A small network was trained on invented records. Each row is its activation on one of them, seen along a few directions.
After each row come some of the record's fields: Zor, Veroz, Rukar, Fure, Dovim.
A field that a record lacks is written none.
Other fields move the rows too, some of them a lot.
(in the rows, 500 means zero)
Strong random noise was added to every row along 16 fixed directions; ignore it. To show where, here is one row again and again, with new noise each time:
[493,488,412,479,541,301,519,550,306,631,286,474,509,542,748,500,662,262,608,450,437,638,426,445,559,560,490,482,553,591]
[395,657,332,424,591,483,592,584,356,542,416,723,612,512,652,566,603,426,621,408,502,548,426,427,473,487,572,523,552,527]
[551,433,615,411,540,464,531,506,491,566,413,333,356,468,594,574,491,284,519,679,454,559,469,545,575,406,456,521,542,531]
[719,483,514,417,360,542,534,296,462,405,732,568,563,413,526,635,557,316,444,399,477,455,498,304,442,462,511,599,610,493]
[559,536,392,297,562,456,451,546,388,442,522,528,572,419,554,519,407,418,350,389,389,407,506,485,519,537,666,516,552,470]
[319,489,692,630,546,530,493,347,516,355,563,690,525,538,481,629,508,619,574,338,545,394,526,655,472,380,599,420,334,443]
[733,525,660,859,489,395,406,236,542,409,589,386,590,330,396,477,558,752,617,450,634,605,528,360,578,474,536,455,609,522]
[508,572,664,443,553,432,401,374,548,573,538,536,242,506,698,538,504,380,577,534,395,512,404,460,454,177,383,449,687,615]
[457,406,505,623,492,420,471,371,413,435,454,311,530,398,377,315,440,489,369,410,511,509,471,604,543,472,490,216,299,580]
[380,609,305,361,620,480,793,679,640,620,563,764,796,666,548,450,560,422,391,639,521,420,576,322,411,425,440,833,454,447]
[553,451,468,494,500,504,467,572,413,456,458,347,437,546,513,459,472,296,412,618,456,615,565,682,504,654,501,482,509,485]
[369,506,389,467,389,524,616,593,391,648,461,566,516,314,509,585,575,389,574,519,444,560,496,549,461,552,470,383,349,442]
[564,362,474,704,384,478,366,500,652,508,621,570,460,529,598,402,532,478,404,494,318,555,804,722,546,710,614,452,281,414]
[382,578,445,320,563,569,636,518,453,607,531,705,542,454,630,654,550,452,580,484,571,439,477,323,436,265,558,506,563,515]
[423,613,477,669,655,503,320,509,588,573,790,836,459,515,535,274,459,510,507,535,408,550,593,360,456,325,457,539,688,539]
[617,600,597,597,705,529,634,439,570,224,493,365,758,518,292,465,442,541,402,749,759,511,517,481,591,495,625,713,503,483]
[648,696,187,355,402,670,431,529,486,315,657,728,598,471,734,542,589,346,308,566,564,549,802,561,319,714,865,479,510,455]
[575,513,429,599,470,397,523,635,448,746,276,275,365,615,603,416,575,550,669,493,414,683,439,465,594,495,389,397,648,614]

[640,617,564,576,377,740,468,442,607,374,607,545,433,629,379,550,384,512,613,667,484,466,574,453,579,591,637,649,503,440] -> (Zor none; Veroz none; Rukar none; Fure none; Dovim none)
[489,370,555,700,723,511,510,415,613,552,456,585,462,411,554,552,460,622,682,431,439,660,467,663,740,491,454,526,407,499] -> (Zor u4; Veroz none; Rukar none; Fure none; Dovim z1)
[597,468,431,321,304,585,649,646,570,698,333,220,337,516,505,509,506,463,466,613,432,454,468,403,566,408,511,395,470,585] -> (Zor u1; Veroz s4; Rukar v15; Fure d1; Dovim z2)
[488,681,479,571,509,408,345,573,489,461,341,312,427,540,500,305,445,675,380,594,518,511,566,636,434,506,606,276,544,561] -> (Zor u1; Veroz s4; Rukar v8; Fure d1; Dovim z2)
[499,601,619,482,436,314,426,545,376,537,545,494,559,445,501,724,578,581,557,529,605,481,527,471,273,638,433,645,717,301] -> (Zor u5; Veroz s4; Rukar v8; Fure d1; Dovim z5)
[405,374,607,497,595,491,394,661,504,640,558,529,399,407,415,500,341,549,549,563,395,458,561,551,611,503,497,535,545,373] -> (Zor u4; Veroz s3; Rukar v8; Fure d2; Dovim z1)
[334,505,622,775,531,618,493,464,566,419,754,777,582,562,291,331,544,394,522,674,554,524,528,425,465,485,371,663,446,497] -> (Zor u4; Veroz s3; Rukar v2; Fure d1; Dovim z1)
[648,638,198,417,356,625,561,593,587,544,613,436,500,539,470,506,397,782,361,408,444,548,648,653,232,630,399,440,627,395] -> (Zor u5; Veroz s4; Rukar v8; Fure d1; Dovim z5)
[506,744,413,605,361,368,430,680,332,466,380,512,508,731,457,366,631,422,571,427,371,578,385,486,431,715,482,575,638,510] -> (Zor u5; Veroz s4; Rukar v15; Fure d2; Dovim z1)
[366,381,406,526,400,397,603,524,376,564,347,479,608,499,467,293,619,224,445,428,394,495,389,415,633,576,465,369,163,628] -> (Zor u1; Veroz s4; Rukar v9; Fure d1; Dovim z2)
[697,521,727,594,356,469,516,428,776,511,487,465,449,450,501,575,616,582,583,623,397,393,453,332,704,430,576,687,420,552] -> (Zor u4; Veroz s3; Rukar v9; Fure d1; Dovim z1)
[561,761,256,533,402,509,545,550,531,541,515,491,523,601,463,269,527,587,466,521,499,605,416,436,288,526,267,457,665,590] -> (Zor u4; Veroz s3; Rukar v8; Fure d1; Dovim z1)
[520,619,592,452,426,351,414,483,495,450,269,398,507,575,592,489,551,740,464,371,526,300,469,381,532,408,782,367,487,593] -> (Zor u4; Veroz s3; Rukar v15; Fure d1; Dovim z1)
[668,276,511,255,414,443,551,480,613,660,607,310,558,249,484,558,361,505,305,601,493,333,650,292,566,401,563,531,440,384] -> (Zor u1; Veroz s4; Rukar v8; Fure d2; Dovim z3)
[524,617,508,363,584,468,649,441,478,383,428,448,616,619,451,569,482,577,454,401,559,392,325,438,435,392,427,621,608,559] -> (Zor u1; Veroz s4; Rukar v2; Fure d1; Dovim z2)
[503,447,705,552,356,539,422,572,543,453,552,512,315,553,398,660,508,460,573,463,263,411,462,659,607,624,511,592,440,420] -> (Zor u5; Veroz s4; Rukar v9; Fure d1; Dovim z5)
[495,491,490,501,515,413,436,655,432,577,292,291,434,578,423,399,389,644,605,401,427,471,351,486,698,478,572,364,509,569] -> (Zor u5; Veroz s4; Rukar v2; Fure d2; Dovim z1)
[624,568,243,327,507,450,676,467,699,448,466,552,651,527,596,301,510,306,244,540,332,440,450,432,524,490,439,656,304,587] -> (Zor u1; Veroz s4; Rukar v15; Fure d2; Dovim z3)
[486,648,392,547,565,388,519,437,593,414,302,487,477,681,669,403,503,636,521,395,423,579,443,774,420,514,385,430,424,547] -> (Zor u1; Veroz s4; Rukar v8; Fure d2; Dovim z3)
[578,395,516,328,601,547,410,496,531,588,360,480,275,707,863,675,492,600,635,285,438,481,557,546,615,347,695,419,645,574] -> (Zor u1; Veroz s4; Rukar v14; Fure d2; Dovim z1)
[610,523,634,647,344,402,567,616,581,621,368,419,507,521,534,745,644,643,753,527,424,569,542,519,581,698,476,724,542,353] -> (Zor u5; Veroz none; Rukar none; Fure none; Dovim z4)
[490,562,637,455,482,373,576,305,632,241,381,410,610,318,401,605,385,667,402,415,422,321,400,811,523,495,548,467,123,375] -> (Zor u1; Veroz s4; Rukar v8; Fure d2; Dovim z1)
[466,408,424,652,405,592,468,695,371,638,541,510,439,495,339,458,466,525,670,434,376,633,483,560,571,755,384,478,562,399] -> (Zor u4; Veroz s3; Rukar v8; Fure d1; Dovim z1)
[426,429,344,686,618,517,641,389,590,462,476,519,634,600,521,409,501,632,644,416,718,664,474,636,496,497,402,404,281,516] -> (Zor u5; Veroz s4; Rukar v8; Fure d2; Dovim z1)
[371,534,500,530,484,392,368,573,349,547,525,482,445,529,452,295,489,338,397,606,469,537,522,488,376,505,387,429,589,510] -> (Zor u1; Veroz s4; Rukar v8; Fure d2; Dovim z3)
[346,590,680,274,383,563,541,548,359,465,367,342,288,206,284,624,332,325,526,513,290,341,165,590,603,306,478,316,352,522] -> (Zor u5; Veroz none; Rukar none; Fure none; Dovim z4)
[392,452,796,630,553,515,454,472,585,394,504,538,370,873,469,567,446,567,599,355,407,412,465,667,530,406,416,630,544,481] -> (Zor u5; Veroz none; Rukar none; Fure none; Dovim z4)
[709,626,571,481,536,558,514,265,553,287,423,419,368,542,605,568,531,438,594,390,450,528,289,528,640,326,560,452,560,716] -> (Zor u5; Veroz s4; Rukar v2; Fure d1; Dovim z5)
[620,298,423,320,584,653,584,510,481,554,508,456,501,598,644,670,470,470,527,469,603,533,594,425,539,496,532,585,649,470] -> (Zor u1; Veroz s4; Rukar v14; Fure d2; Dovim z3)
[609,548,470,497,485,354,441,462,435,478,440,564,606,383,633,558,573,446,621,473,514,511,483,334,613,560,693,543,514,482] -> (Zor u5; Veroz s4; Rukar v8; Fure d2; Dovim z1)
[570,704,570,552,330,356,291,237,520,382,651,713,464,188,596,546,597,513,488,336,322,420,451,484,380,460,561,376,470,519] -> (Zor u1; Veroz s4; Rukar v2; Fure d1; Dovim z2)
[637,376,443,464,582,453,604,375,723,460,409,476,571,820,760,399,539,475,398,477,493,503,594,521,532,490,455,643,427,597] -> (Zor u4; Veroz s3; Rukar v2; Fure d1; Dovim z1)
[638,359,643,662,471,777,488,546,530,477,702,407,340,657,316,566,438,456,617,666,543,659,587,552,541,612,349,654,730,414] -> (Zor u1; Veroz s4; Rukar v2; Fure d1; Dovim z2)
[581,495,431,568,381,502,560,405,517,473,617,525,540,861,499,390,577,467,466,305,499,531,449,373,357,512,265,604,687,580] -> (Zor u1; Veroz none; Rukar none; Fure none; Dovim z1)
[577,391,301,467,379,517,675,594,782,805,487,338,505,457,446,407,406,801,425,549,381,526,588,501,444,474,194,465,401,450] -> (Zor u1; Veroz s4; Rukar v9; Fure d2; Dovim z3)

Which values does each new row have?
[336,430,440,610,533,609,534,570,527,666,588,652,435,380,468,533,452,620,629,432,416,572,567,632,513,461,434,370,399,422] -> (Zor u5; Veroz s4; Rukar v8; Fure d1; Dovim z5)
[549,667,687,458,361,516,379,519,550,413,514,464,321,549,507,669,550,515,519,606,476,452,495,629,359,546,510,545,609,440] -> (Zor u1; Veroz s4; Rukar v9; Fure d1; Dovim z2)
[465,430,301,484,736,403,382,590,499,600,590,611,484,590,496,236,300,500,332,272,203,538,412,572,584,536,298,560,601,553] -> (Zor u4; Veroz none; Rukar none; Fure none; Dovim z1)
[668,650,431,662,489,501,625,493,724,485,227,185,531,270,415,246,503,578,523,887,552,689,436,556,725,524,521,376,250,638] -> (Zor u4; Veroz s3; Rukar v2; Fure d1; Dovim z1)
[504,686,391,409,396,464,622,563,616,613,366,604,519,334,632,537,668,410,588,592,398,485,395,385,591,456,565,497,290,579] -> (Zor u5; Veroz s4; Rukar v9; Fure d1; Dovim z5)
[704,557,417,547,469,544,464,414,475,438,515,259,449,404,457,500,430,643,454,485,575,636,538,615,417,549,470,343,638,510] -> (Zor u5; Veroz s4; Rukar v8; Fure d1; Dovim z5)
[710,394,590,461,596,626,678,433,637,464,558,395,403,547,599,669,510,179,559,854,528,715,528,594,536,502,289,815,624,467] -> (Zor u5; Veroz s4; Rukar v8; Fure d1; Dovim z5)
[537,459,597,448,346,569,534,496,443,417,430,347,459,558,331,544,483,516,477,334,423,345,365,488,618,508,575,412,396,544] -> (Zor u1; Veroz s4; Rukar v9; Fure d1; Dovim z2)
[546,582,438,390,468,673,483,610,327,362,428,432,363,688,514,531,447,352,497,481,437,548,441,623,490,584,579,463,648,546] -> (Zor u1; Veroz s4; Rukar v8; Fure d1; Dovim z2)
[462,372,553,458,551,312,505,552,521,772,371,401,458,460,678,551,570,564,536,584,566,493,583,339,491,396,476,494,579,504] -> (Zor u1; Veroz s4; Rukar v15; Fure d1; Dovim z2)
[352,488,509,671,590,572,600,610,419,450,464,535,642,718,290,421,498,606,593,483,688,514,504,495,547,542,506,539,492,484] -> (Zor u4; Veroz s3; Rukar v8; Fure d2; Dovim z1)
[353,456,610,580,530,230,446,256,496,517,384,442,494,293,709,523,596,398,470,566,606,595,545,682,315,443,334,324,311,506] -> (Zor u5; Veroz none; Rukar none; Fure none; Dovim z4)
[644,682,544,538,318,455,459,419,493,308,591,563,675,444,448,554,661,506,420,433,557,347,561,332,527,553,844,533,442,519] -> (Zor u5; Veroz s4; Rukar v2; Fure d1; Dovim z5)
[693,278,651,609,329,478,479,386,571,615,388,240,390,556,536,606,564,739,574,259,498,425,542,386,784,413,703,324,433,602] -> (Zor u4; Veroz none; Rukar none; Fure none; Dovim z1)
[386,630,522,516,718,548,556,445,515,446,515,668,581,530,421,452,426,694,591,299,514,381,337,362,630,194,598,459,529,622] -> (Zor u5; Veroz s4; Rukar v2; Fure d1; Dovim z5)
[607,436,601,328,567,642,447,504,512,401,603,472,381,532,539,703,407,444,466,549,525,459,580,550,511,488,620,605,656,440] -> (Zor u5; Veroz s4; Rukar v9; Fure d1; Dovim z5)
[718,398,482,416,610,397,242,384,445,508,736,550,382,308,628,447,436,283,404,424,338,539,488,312,576,486,486,572,766,572] -> (Zor u5; Veroz s4; Rukar v9; Fure d1; Dovim z5)
